A small network was trained on invented records. Each row is its activation on one of them, seen along a few directions.
After each row come some of the record's fields: VOPAT, TAS, GULA, TABO, TAM, BAG.
Not every record has every field; a missing one is written missing.
Other fields move the rows too, some of them a lot.
(in the rows, 500 means zero)
Strong random noise was added to every row along 12 fixed directions; ignore it. To show where, here is one row again and again, with new noise each time:
[320 480 529 534 561 507 512 562 525 542 440 513 514 437 606 543 490 522
 225 401 421 546 379 653 529 548 577 433 630 284 469 438]
[495 270 525 364 582 602 643 403 511 470 629 490 594 538 625 299 390 531
 439 407 562 394 496 554 494 314 507 285 456 349 444 520]
[448 521 520 503 520 404 582 700 562 488 373 572 564 325 596 596 488 356
 321 525 477 498 295 469 486 596 547 288 715 379 306 270]
[508 571 521 554 485 456 466 547 629 557 407 510 504 512 456 481 561 541
 377 517 456 543 438 594 531 496 452 659 529 360 611 521]
[539 610 640 603 405 360 536 466 490 525 234 613 463 427 482 761 484 377
 432 567 668 701 381 516 436 733 586 520 527 705 324 419]
[601 504 522 589 280 681 542 340 602 527 429 601 559 284 248 652 167 329
 877 417 673 723 454 472 483 742 571 386 308 792 254 562]
[566 535 654 490 510 355 554 518 556 624 366 684 511 694 542 599 623 546
 295 602 632 588 292 526 443 430 402 511 585 452 407 375]
[482 566 450 497 531 513 347 590 492 341 477 468 363 552 574 435 536 403
 448 506 431 456 434 660 561 556 531 447 500 596 581 326]
[613 486 445 485 465 414 516 452 423 382 557 465 407 550 591 388 534 405
 634 550 459 386 564 450 489 466 476 462 370 575 497 552]
[525 279 397 571 486 426 534 609 672 396 529 643 406 177 437 616 428 141
 457 610 441 277 333 200 568 625 625 269 729 300 289 440]
[554 382 620 465 486 268 584 504 581 457 287 577 490 560 560 396 632 395
 300 618 538 384 394 439 459 509 530 484 682 420 438 453]
[628 630 640 455 392 323 628 307 418 420 438 508 520 633 784 357 437 441
 586 539 483 461 409 546 423 600 463 318 399 759 322 497]
[436 524 417 523 414 606 591 616 417 524 322 309 721 400 393 331 515 575
 732 272 427 724 743 577 438 492 470 593 337 383 606 532]
[633 513 405 526 326 498 516 517 821 409 498 458 549 186 355 291 286 279
 715 549 335 299 426 414 583 651 514 458 533 468 458 635]

[559 792 520 509 554 432 500 576 518 468 553 389 564 485 690 522 516 584
 396 561 461 523 488 568 493 473 403 583 488 518 668 407] : VOPAT: lafo / TAS: paf / GULA: kirar / TABO: fupu / TAM: duse / BAG: pipez
[580 663 467 630 513 460 467 494 501 490 634 478 468 339 669 673 435 461
 425 568 456 515 485 445 580 581 476 489 418 443 539 496] : VOPAT: fuze / TAS: tulat / GULA: kirar / TABO: veru / TAM: lanu / BAG: dumel
[621 427 609 475 634 669 594 347 525 464 463 535 708 642 554 505 502 526
 505 501 723 605 509 422 496 428 353 436 436 524 615 272] : VOPAT: kuv / TAS: paf / GULA: boz / TABO: veru / TAM: missing / BAG: pipez
[377 481 332 531 420 584 301 555 399 474 497 559 242 613 259 523 598 432
 768 435 330 501 493 542 511 552 535 543 479 625 434 540] : VOPAT: tane / TAS: paf / GULA: kirar / TABO: missing / TAM: rus / BAG: missing
[492 305 530 583 489 415 641 461 578 491 359 570 604 482 473 433 639 403
 481 482 388 474 498 200 483 505 490 488 648 152 522 489] : VOPAT: kuv / TAS: missing / GULA: missing / TABO: missing / TAM: lanu / BAG: missing
[508 434 478 538 389 394 518 491 698 496 320 428 532 220 324 399 439 395
 482 569 418 356 526 434 552 695 621 654 685 432 497 717] : VOPAT: tane / TAS: paf / GULA: kirar / TABO: fupu / TAM: duse / BAG: zagi
[361 205 568 361 456 633 489 456 453 587 456 486 610 609 398 301 387 629
 459 301 664 579 599 740 484 451 626 403 487 515 437 559] : VOPAT: fuze / TAS: paf / GULA: boz / TABO: fupu / TAM: duse / BAG: zagi
[573 449 349 421 638 600 552 807 564 560 759 463 590 212 409 678 415 526
 450 564 692 450 593 387 522 239 459 470 499 308 514 430] : VOPAT: fuze / TAS: tulat / GULA: boz / TABO: missing / TAM: duse / BAG: missing
[462 127 638 379 503 501 754 393 588 701 405 482 797 271 361 469 336 601
 339 465 830 467 631 442 422 442 625 488 642 359 320 733] : VOPAT: fuze / TAS: tulat / GULA: kirar / TABO: veru / TAM: duse / BAG: dumel
[556 537 500 406 474 326 598 608 462 468 464 417 530 438 555 376 559 485
 505 572 485 391 561 496 432 424 504 499 513 507 446 554] : VOPAT: fuze / TAS: tulat / GULA: kis / TABO: veru / TAM: rus / BAG: dumel
[408 422 369 481 517 546 495 594 497 447 452 314 542 326 439 328 505 491
 498 402 377 427 672 589 535 504 571 621 490 326 629 626] : VOPAT: gipo / TAS: paf / GULA: kirar / TABO: fupu / TAM: lanu / BAG: dumel
[447 354 491 452 456 553 407 533 473 399 405 461 443 545 347 399 543 442
 590 467 565 487 637 503 458 512 595 514 558 652 567 462] : VOPAT: nuki / TAS: tulat / GULA: kirar / TABO: veru / TAM: duse / BAG: pipez
[466 382 309 308 368 374 429 724 447 502 665 536 306 642 356 207 607 471
 761 535 284 180 496 458 435 274 486 404 555 510 325 656] : VOPAT: missing / TAS: missing / GULA: missing / TABO: missing / TAM: duse / BAG: missing
[533 648 403 409 519 592 562 665 456 526 520 422 624 502 475 420 522 577
 707 450 444 555 519 534 449 371 350 462 436 517 479 389] : VOPAT: tane / TAS: paf / GULA: kirar / TABO: missing / TAM: missing / BAG: missing
[593 412 469 573 583 779 420 445 668 478 577 628 534 584 308 581 486 476
 602 480 598 616 452 401 602 416 379 510 426 407 668 324] : VOPAT: kuv / TAS: tulat / GULA: boz / TABO: missing / TAM: missing / BAG: missing
[518 687 542 448 453 397 504 579 457 580 369 560 459 612 451 573 583 539
 519 585 509 558 364 598 428 517 438 582 517 676 362 464] : VOPAT: lafo / TAS: tulat / GULA: kis / TABO: veru / TAM: rus / BAG: pipez
[488 472 472 494 473 655 476 530 584 527 536 505 529 396 324 546 367 505
 602 437 591 579 520 528 498 482 541 502 457 536 506 509] : VOPAT: missing / TAS: missing / GULA: missing / TABO: missing / TAM: duse / BAG: missing
[668 488 473 280 481 258 659 574 405 434 524 407 407 318 478 477 460 410
 580 726 727 243 608 445 367 368 606 537 471 786 274 713] : VOPAT: tane / TAS: missing / GULA: missing / TABO: missing / TAM: duse / BAG: missing
[453 414 491 536 377 609 358 597 585 557 373 659 399 628 151 533 561 480
 648 424 555 689 462 522 465 461 535 567 491 533 501 441] : VOPAT: missing / TAS: missing / GULA: missing / TABO: missing / TAM: missing / BAG: missing
[475 645 563 590 395 319 568 504 552 493 234 423 639 545 577 292 674 532
 491 485 220 513 504 420 476 599 417 633 605 345 621 515] : VOPAT: lafo / TAS: tulat / GULA: kirar / TABO: veru / TAM: missing / BAG: pipez
[559 494 412 465 516 604 442 692 600 537 564 554 440 316 301 671 398 441
 502 560 679 556 457 542 533 418 541 510 447 533 446 445] : VOPAT: fuze / TAS: tulat / GULA: boz / TABO: veru / TAM: renos / BAG: dumel
[527 471 511 421 494 519 459 633 654 525 397 631 467 615 314 428 585 473
 491 551 536 491 330 539 494 381 447 514 596 468 461 375] : VOPAT: kuv / TAS: missing / GULA: missing / TABO: missing / TAM: missing / BAG: missing
[574 517 621 482 537 689 437 184 705 428 583 407 503 514 510 378 252 571
 404 475 633 498 511 754 598 556 552 630 368 645 748 641] : VOPAT: lafo / TAS: paf / GULA: boz / TABO: fupu / TAM: duse / BAG: zagi
[396 263 515 298 568 679 466 458 534 567 547 485 473 694 315 277 493 684
 434 393 621 454 542 758 490 214 538 584 461 452 567 619] : VOPAT: missing / TAS: missing / GULA: missing / TABO: missing / TAM: lanu / BAG: missing
[624 557 651 523 409 435 535 228 478 474 509 434 541 605 682 362 411 588
 530 487 553 547 605 552 482 535 502 531 314 657 604 643] : VOPAT: fuze / TAS: tulat / GULA: kirar / TABO: veru / TAM: duse / BAG: dumel
[439 500 444 557 525 547 612 524 375 455 484 240 713 188 575 523 408 527
 532 366 505 596 816 477 491 593 588 544 425 424 603 566] : VOPAT: fuze / TAS: tulat / GULA: kis / TABO: missing / TAM: lanu / BAG: missing
[494 572 261 354 463 442 493 820 417 526 575 397 437 336 374 415 513 454
 683 544 397 323 528 571 485 394 484 515 465 546 319 586] : VOPAT: gipo / TAS: missing / GULA: missing / TABO: missing / TAM: lanu / BAG: missing
[545 477 505 531 628 770 388 372 628 410 678 566 423 424 475 688 280 434
 427 509 689 544 392 583 634 525 551 406 399 593 568 366] : VOPAT: tane / TAS: missing / GULA: missing / TABO: missing / TAM: renos / BAG: missing
[509 450 453 423 548 607 399 467 495 567 716 702 368 661 437 634 448 489
 570 584 574 390 284 487 521 418 428 330 532 652 307 425] : VOPAT: kuv / TAS: tulat / GULA: kirar / TABO: veru / TAM: duse / BAG: pipez
[507 569 409 491 554 850 436 464 522 392 698 386 606 522 537 363 332 557
 721 304 426 608 561 610 576 425 414 360 272 506 698 337] : VOPAT: missing / TAS: missing / GULA: missing / TABO: missing / TAM: lanu / BAG: missing
[478 658 574 636 500 703 522 471 640 604 404 455 783 418 451 569 396 646
 509 328 522 837 533 572 521 589 414 589 447 381 703 388] : VOPAT: kuv / TAS: tulat / GULA: kirar / TABO: missing / TAM: missing / BAG: missing
[554 448 530 486 444 586 471 462 458 447 309 481 491 488 247 553 485 433
 708 487 728 652 632 494 438 565 571 608 403 787 510 474] : VOPAT: missing / TAS: missing / GULA: missing / TABO: missing / TAM: bogoz / BAG: missing
[409 520 682 673 542 478 586 181 349 558 434 525 532 520 697 772 476 582
 318 439 573 706 539 434 473 658 572 547 464 495 520 571] : VOPAT: lafo / TAS: tulat / GULA: kirar / TABO: veru / TAM: bogoz / BAG: pipez
[432 420 502 320 469 516 528 507 363 517 522 455 469 721 464 258 584 644
 603 415 470 464 618 619 393 286 506 521 419 544 502 632] : VOPAT: lafo / TAS: tulat / GULA: kis / TABO: veru / TAM: missing / BAG: pipez
[582 344 388 482 447 652 488 292 466 382 655 467 451 514 445 348 368 371
 857 443 468 371 605 380 532 514 482 381 318 634 480 619] : VOPAT: gipo / TAS: paf / GULA: kirar / TABO: veru / TAM: bogoz / BAG: pipez

Which values does each new row have?
[531 274 485 505 540 432 449 427 334 456 588 677 220 735 440 624 686 420
 524 585 605 451 531 323 465 356 551 500 440 531 446 534] : VOPAT: lafo / TAS: missing / GULA: missing / TABO: missing / TAM: missing / BAG: missing
[449 484 550 511 503 644 551 322 438 549 656 530 568 612 605 503 384 611
 578 352 500 602 508 515 482 454 474 360 388 474 477 527] : VOPAT: tane / TAS: missing / GULA: missing / TABO: missing / TAM: duse / BAG: missing
[591 451 596 477 485 537 638 334 472 412 450 446 675 457 675 377 356 446
 576 467 597 523 534 453 481 569 497 283 400 622 435 425] : VOPAT: fuze / TAS: tulat / GULA: kirar / TABO: veru / TAM: renos / BAG: dumel
[611 544 462 366 555 517 600 368 476 399 695 291 565 399 691 302 343 549
 552 516 506 311 632 575 506 389 479 476 343 564 563 673] : VOPAT: tane / TAS: paf / GULA: kirar / TABO: fupu / TAM: lanu / BAG: dumel
[643 483 510 519 380 418 595 405 437 653 526 664 484 572 413 607 507 471
 735 588 595 536 455 329 432 467 387 464 369 624 225 625] : VOPAT: fuze / TAS: tulat / GULA: kirar / TABO: veru / TAM: missing / BAG: dumel
[471 429 251 526 524 492 355 683 344 465 733 462 362 468 525 515 594 443
 600 510 331 352 596 409 576 441 479 431 453 376 512 495] : VOPAT: fuze / TAS: tulat / GULA: kirar / TABO: veru / TAM: lanu / BAG: dumel
[275 433 382 528 567 648 339 674 444 384 503 428 428 364 534 501 454 394
 376 348 369 499 478 667 615 636 666 352 592 421 514 316] : VOPAT: fuze / TAS: missing / GULA: missing / TABO: missing / TAM: lanu / BAG: missing
[556 768 476 510 374 387 480 599 469 582 537 594 379 530 462 638 496 492
 692 578 435 546 368 491 417 520 436 489 446 723 304 527] : VOPAT: missing / TAS: missing / GULA: missing / TABO: missing / TAM: missing / BAG: missing
[410 687 434 494 549 487 350 622 347 480 656 570 284 630 633 672 551 499
 481 515 393 502 353 590 500 494 491 363 513 641 406 331] : VOPAT: missing / TAS: missing / GULA: missing / TABO: missing / TAM: bogoz / BAG: missing
[578 443 530 633 497 434 351 535 623 411 434 521 444 394 450 624 561 378
 365 635 586 482 563 335 567 643 571 587 632 492 699 393] : VOPAT: fuze / TAS: tulat / GULA: kirar / TABO: veru / TAM: duse / BAG: dumel
[362 229 531 485 529 603 469 428 529 625 526 595 473 573 364 518 493 577
 350 405 579 523 482 563 538 416 581 521 559 318 459 599] : VOPAT: fuze / TAS: missing / GULA: missing / TABO: missing / TAM: lanu / BAG: missing
[532 387 470 492 556 647 285 532 623 411 638 545 357 482 384 553 430 451
 431 562 647 439 502 556 601 470 583 484 517 624 633 411] : VOPAT: fuze / TAS: tulat / GULA: kirar / TABO: veru / TAM: missing / BAG: dumel
[445 579 471 478 430 317 407 737 647 541 365 432 441 384 422 369 603 508
 316 573 351 377 479 620 537 517 551 695 664 364 582 609] : VOPAT: fuze / TAS: tulat / GULA: boz / TABO: veru / TAM: missing / BAG: dumel
[348 385 643 618 521 591 532 290 579 528 380 499 624 498 541 507 443 558
 323 333 497 637 511 560 537 661 591 531 583 335 627 534] : VOPAT: kuv / TAS: paf / GULA: boz / TABO: missing / TAM: duse / BAG: missing
[596 525 610 419 536 459 526 367 455 571 677 636 508 809 673 476 522 622
 466 581 542 439 371 470 472 360 357 375 464 565 445 456] : VOPAT: lafo / TAS: tulat / GULA: kis / TABO: veru / TAM: duse / BAG: pipez
[598 521 379 439 524 501 300 681 710 461 601 484 321 359 304 506 469 420
 434 694 554 281 451 571 611 439 514 666 549 576 602 551] : VOPAT: fuze / TAS: tulat / GULA: boz / TABO: veru / TAM: missing / BAG: dumel
[519 591 364 650 442 612 366 561 538 563 525 646 465 600 366 599 563 427
 746 474 304 596 344 377 580 619 324 472 478 455 474 347] : VOPAT: gipo / TAS: paf / GULA: kirar / TABO: fupu / TAM: missing / BAG: zagi
